Each row below holds a small network's activations on one input, seen along a few directions.
Each table varies a few parts of the input and shows all the possible inputs, shuffled.
A made-up example of a description, with smaller parts first: one of 8 places around a ring, together with either a single point or (one of 2 separate values, together with one of 4 places along a line) or one of 11 places around a ring.
Shared parts are said once, and a part with two or three values counts as separate values.

Rows:
R1: [-11  19  40  -7   7  31  75  15   1 -53   3]
R2: [ 48 -44 -11  19  -5 -32 -47 -18 -14  35 -27]
R3: [-17 -51 -17  38 -29 -27 -55  19 -15 -19  25]
R4: [-69 -26 -25  41   3  11  15 -31 -33  21  27]
R5: [ 29  59  76 -54 -27  40  40  -5  56 -14  -3]
R6: [  8 -17  -8  81 -39  -9 -43   3   9  14  14]
R7: [ 31  82  31 -56  25  51  22  25  64   5   0]
R8: [ -9  12 -34 -10   8 -49 -24 -34 -43  19  15]
R9: [-45 -76 -17  20 -10  -6 -30   9 -40  -1  21]
R10: [ -3  15  -7 -47  54  -3  51  46  -4 -31 -32]
R11: [-49   3 -28  31  16 -13  11 -46 -28  20  44]
R12: [ 38  33  55 -92 -33   7  30  20  45 -18 -13]
R13: [ 47 -43 -23  35 -39 -31 -40   1   6  31 -20]
R14: [-26  54  23 -39  57  34  37  32  87  -9 -35]
R15: [ 39 -24  -9  72 -31  -4 -31 -19  15  39 -12]
R16: [-51 -55  -4  56   0  19 -21 -12 -28   5  29]
R17: [ 46  13  14 -68 -31  35  35  18 -10 -59 -13]
R18: [-10  37  11  -9  66  25  62  22   5 -25 -23]
R19: [ 14  15   0  37  15 -13 -39 -48 -30  42 -13]
R20: [ -2  -5  22 -44  -2   3  66  39 -10 -57  -7]
R21: [-25 -32  -3  75 -21  -1 -47  -1  -6 -11  34]
R22: [ 40  57  11 -95  16  17  10  49  53  -2 -10]
R23: [ 16 -35 -22  46 -47 -34 -51  21   0   7   6]
R24: [ 40 -23   3  55   4  -5 -37 -39  -4  42 -19]
R25: [-18  31   5 -79  47   4  27  55  76 -15 -45]
R26: [ 37  36  33 -30 -22  64  44  -7   1 -54  -4]
R27: [-62 -46 -39   4  -9 -13   4  -9 -44  15  18]
R28: [-41 -17 -42  -5   4 -38   0 -24 -39  14  35]
R29: [ 21  -5 -14   1   5 -40 -48 -27 -39  34 -19]
R30: [-16  31 -20  25  18 -22 -14 -56 -33  26  22]
Q: Changing only one part turns R10 into R18. The same change can be made to R17. Which row results?
A: R26
Q: What is each input in this table made of?
A: one of 2 separate values, together with either one of 6 places around a ring or one of 9 places around a ring
Q: Which other rows does R15 become when the choice among 2 separate values takes its other values? List them by row number.
A: R13
Q: Which other rows does R29 become when the place on the ring of 9 takes its other values? List them by row number.
A: R2, R3, R8, R9, R13, R23, R27, R28

Rows:
R31: [ 83  11  13 -46 -13  14   1  47  39 -17 -42]
R32: [ 47  74  52 -44   6  34  -1 -20  57  18 -16]
R33: [-16 -16 -28  86  -7 -18 -47 -40 -42   6  32]
R34: [ -1  80  30 -23  62  19  56   2  52   5 -23]
R35: [-29   0  44 -18  12  55  56  27   6 -61   1]
R36: [ -41   42  -14 -100   45   19   68   33   10  -30    1]
R37: [-15 -30 -26  69 -13 -13 -21 -67 -61  34   7]
R38: [-17 -69 -37  44 -21 -37 -52   1   2  28   3]
R39: [-16 -54 -34  37  -3 -47 -41 -29 -56  40  27]
R40: [-21 -36 -13  70  -9 -14 -27 -50 -47  36  37]
R41: [  1  62   1 -64  70 -19  38  26  41   9 -43]
R42: [-11 -34 -46  54  -2 -49 -60 -19 -50  11  22]
R43: [-18 -48 -36  44 -19 -36 -61  14 -22  29  11]
R44: [-23 -49 -13  79 -25  -2 -35 -23  10  25  13]
R45: [ 52  53  21 -84  11  -5 -19   5  46  21 -35]
R46: [ -9 -47 -45  36  -6 -45 -34 -47 -71  39  -2]
R47: [-43  63  12 -62  40  56  84  10  19 -36  21]
R48: [ 30  -2  25 -63 -48  -7  31  43  13 -53  -4]
R49: [ 75  32  41  -8 -18  50  20  22  47 -18 -25]
R50: [ 24  20  50 -27 -54  32  50  19  19 -55  12]
R51: [-24 -28 -14  78 -24  -3 -46  -8 -14  26  21]
R52: [-26 -23  18 -57  18  15  39  53   0 -58 -17]
Q: Changing only one part turns R36 into R47. The same change can be made to R39. Which row results?
A: R40
Q: What is each input in this table made of?
A: one of 2 separate values, together with either one of 5 places along a line or one of 6 places around a ring
Q: Which other rows does R49 become when the place on the ring of 6 takes its other values? List them by row number.
A: R32, R34, R35, R47, R50
Q: Which other rows does R45 become when the place on the ring of 6 takes its other values? List them by row number.
A: R31, R36, R41, R48, R52
Q: A walk changes only the place on the line of 5. It starts at R38 and steps to R43. List the rest of the walk in order.
A: R42, R39, R46

Rows:
R53: [  9 -14 -17 -69 -26 -44 -33  48  31  14  -3]
R54: [ 20  77  43 -78  13  58  59   5   9 -51   8]
R55: [-38  21 -33  33  53 -39  19 -57 -40  48  14]
R56: [-44 -54 -14  64 -32 -25  20 -25 -72 -23  31]
R57: [-26  24 -25  28   0 -30 -57 -41  23  67  21]
R58: [-101  -78  -13   73   -1    4    0   11  -52  -35   31]
R59: [  6  61  54 -68 -13  42  42  24  77 -28  13]
R60: [ 25   8  -4  42  16  -6 -45 -68   7  83 -31]
R61: [ 32 -78   7  71 -64  14 -33 -38 -27  17   7]
R62: [ 23  -1 -25 -79   4 -33 -16  17 -37 -18 -11]
R63: [-59  44  18 -49  48  78  98  49  36 -52   0]
R64: [ 83  -4  -2 -16 -13 -34 -44  66  35   2 -49]
R65: [-62 -45 -40 -50  54 -14  18  53  -3 -33 -14]
R66: [ -8  36 -29  18  36 -19 -34 -63 -48  45  24]
R67: [ 60 -26   8 -54 -12 -22 -23  22  13  29 -56]
R68: [-10 -46 -14  47 -48  -3 -28 -31 -82 -20  46]
R69: [ 70  66  72 -19  -2  42  27  36  82 -44 -32]
R70: [ 55 -55  -7 104 -66   6 -53   5  -4  -7  14]
R71: [ 48  31 -16  75  11 -17 -68 -25  30  53 -27]
R72: [-88 -10 -33  44  87  -7   2 -16 -22  35  22]
R73: [-10  68  31 -60  21  47 111  14  20 -46  -5]
R74: [ -9 -13 -33 -60  19 -50  37  19 -23 -21 -22]
R75: [ 52  50  82 -55  -2  62  50   1  59 -18 -35]
R76: [-28 -62  -9  57 -81  -9 -48  -7 -12   4  54]
Q: Changing only one part turns R58 into R63. The same change can be made to R56. Which row results?
A: R73
Q: What is each input in this table made of?
A: one of 4 places along a line, together with one of 6 places along a line
Q: Which other rows does R55 become when the place on the line of 6 takes its other values? List them by row number.
A: R57, R60, R66, R71, R72
Q: Which other rows does R70 become when the place on the line of 4 takes its other values? List them by row number.
A: R64, R69, R71

Rows:
R77: [-21 -22  -1  70   0  20  -5 -20 -60 -25  69]
R78: [ 19   2 -15  51 -58 -13 -38 -80 -65  42  -8]
R79: [ -8 -23  -6 -73  10  16  21  40 -31 -45 -13]
R80: [-23 -13  44 -20 -26  11  67  17  10 -47   1]
R81: [ 18  80  22 -27  41 -33  -6 -18  35  16 -24]
R82: [ 50  -1  -9  67 -32 -11 -47  17  11 -44  -3]
R83: [-54  51  20 -11  60  38   8 -12  15   7   4]
R84: [ 11 -19   2  41 -43 -25 -53  61  30  35   1]
R85: [-46 -15 -30  50 -29 -11  -4 -68 -90  16  17]
R86: [ 54  -8  15  74 -31  21 -39 -27 -32   3  45]
R87: [ -9  48 -27 -44  42 -27  54   7  -1  -7  10]
R88: [ 38  23  30   0 -41  39  52  -3  57  -1  -3]
R89: [ 39 -20  54 -53 -35  19  -2  23  20 -39 -24]
R90: [-49 -56 -26   8   6 -47 -28 -36 -45  46  55]
R91: [-63 -58 -70   8  -9 -38 -43  -7  -2   6  10]
R92: [  5  66  33 -12  44  34 -28 -17  44  24 -15]
R93: [ 18 -45  -4   9 -18 -50 -62 -46 -16  76  29]
R94: [ 35   2  64 -20 -52   8  35  15  34 -27 -18]
R95: [ 58  34 -19 -67  13  -6   2  39   0   3 -24]
R96: [ -1  19 -34 -65  30  -2  35  41 -28 -16  -5]
R97: [ 50 -11  11 -76 -10  13 -12  38  -4 -24 -32]
R98: [ 47 -47  -9  64  43 -16 -17 -16   1  54 -70]
R99: [-35 -58 -22  59  66 -15  22  -9 -37  25 -41]
R100: [-23 -18 -24  62  -4  -7 -11  19 -22 -69  23]
R101: [ 50  65 -15 -46  25 -33  20   3  27  10 -10]
R102: [-19 -32  36 -52 -12  22  30  25  -4 -60  -6]
R103: [-20   8  14  -3 -18  40  81  -1  31 -21  14]
R104: [-42  24   7  -7  26  72  33  -7  30   2  15]
R105: [  2 -44 -50   9 -33 -43 -78 -15  26  31 -16]
R106: [ 18  38  20  -5   5  72  -1 -10  59  21  -4]
R107: [-41  64   8 -26  57 -26  30 -13   7   0  -4]
R108: [-58 -34 -17  37 -15 -21 -17  62  -1   8  27]
Q: What is each input in this table made of?
A: one of 2 separate values, together with either a single point or one of 6 places around a ring or one of 9 places around a ring
Q: Which other rows does R101 become when the place on the ring of 9 takes its other values? List them by row number.
A: R81, R88, R89, R92, R94, R95, R97, R106

Rows:
R109: [-30  -6  26  18 -29  17  21 -31 -33 -14  29]
R110: [-27 -33   6 -20 -32  -9  15  -1 -42 -24  22]
R111: [-59 -24 -27 -18   7  -1   0  18 -14 -19  37]
R112: [ 27 -29  -9  -7 -31   1  23  17 -31 -38   2]
R113: [ 25 -11  11 -36 -27   1  -4  41  49   2 -14]
R114: [ 27 -29  21  -9  -9  13  -8  49  14 -37 -25]
R115: [ 24  15  27  -2 -28  30   3  12  62  14 -10]
R116: [ 23 -33 -13 100 -16 -30 -77 -50 -20  68  24]
R117: [ 32  58  24 -17  -7   2  -6 -16  41   3  -4]
R118: [-10  -5 -15 -38  48 -21  18  -5 -10  11 -23]
R119: [ 22  60   3 -25  28  15   2 -25   3  30 -14]
R120: [-51  17 -11  38  43   4  30   0   1   4   2]
R121: [ 27  -2  39  28  -9  41   0  21  27 -27 -19]
R122: [-62   5 -11  19  10  27   6 -13  -5  -9  44]
R123: [-49 -11 -24  -1  40 -26  22  32  -8  -6  -3]
R124: [ 26  -1  12  30 -28  27  30 -14 -21 -30   9]
R125: [ 34  32  10 -49  -6 -26 -11  15  28  -7  -7]
R126: [ 24  34  -9 -58  26 -14  -2   7  -9  22 -16]
R127: [  8 -61 -56  50 -32 -60 -87 -17 -34  41 -15]
R128: [-12  23  -2  -3  52   9  24 -38   1  19 -19]
Q: What is each input in this table made of?
A: one of 2 separate values, together with either a single point or one of 9 places around a ring
Q: List by row number the other rows that have the choice among 2 separate values in common with R116.
A: R109, R115, R117, R119, R120, R121, R122, R124, R128

Rows:
R129: [ 42 -25   4  32 -34  -3 -28  -1  -6   1  -9]
R130: [-43   4 -22  14  37  -7   9  -3  -9  10   8]
R131: [-42 -23  -7  20   4   4  11 -14 -19   2  17]
R132: [-17  57  38 -95  39  54  89  44  33 -61 -10]
R133: [-36   9 -15  14  18  -4  11 -24 -26   6  24]
R134: [-29 -34 -10  29  -5  -1  14  -2 -37 -22  15]
R135: [ 31 -37   1  21 -52  -6 -38  14   2  -7   6]
R136: [ 24  12  -5  17  11 -13 -34  -4  23  29 -16]
R137: [ 63  66  54 -87  -3  34  48  43  76 -31 -38]
R138: [-40 -45 -11  18 -25  -5   3  14 -30 -30  28]
R139: [ 29  10 -10  -9  10 -26 -32 -14   4  37 -19]
R140: [ 26 -14   9  24 -24   1 -31 -13  12  24  -7]
R141: [ 32  19   1  17 -10  -8 -33 -24   5  27  -2]
R142: [-40   1 -29 -13  36 -20  10 -16 -27  15   4]
Q: Changing only one part turns R138 into R135. The same change can be made to R133. Which row results?
A: R141
Q: What is each input in this table made of?
A: one of 2 separate values, together with either a single point or one of 6 places along a line
Q: Which other rows does R142 become when the choice among 2 separate values takes its other values? List them by row number.
A: R139
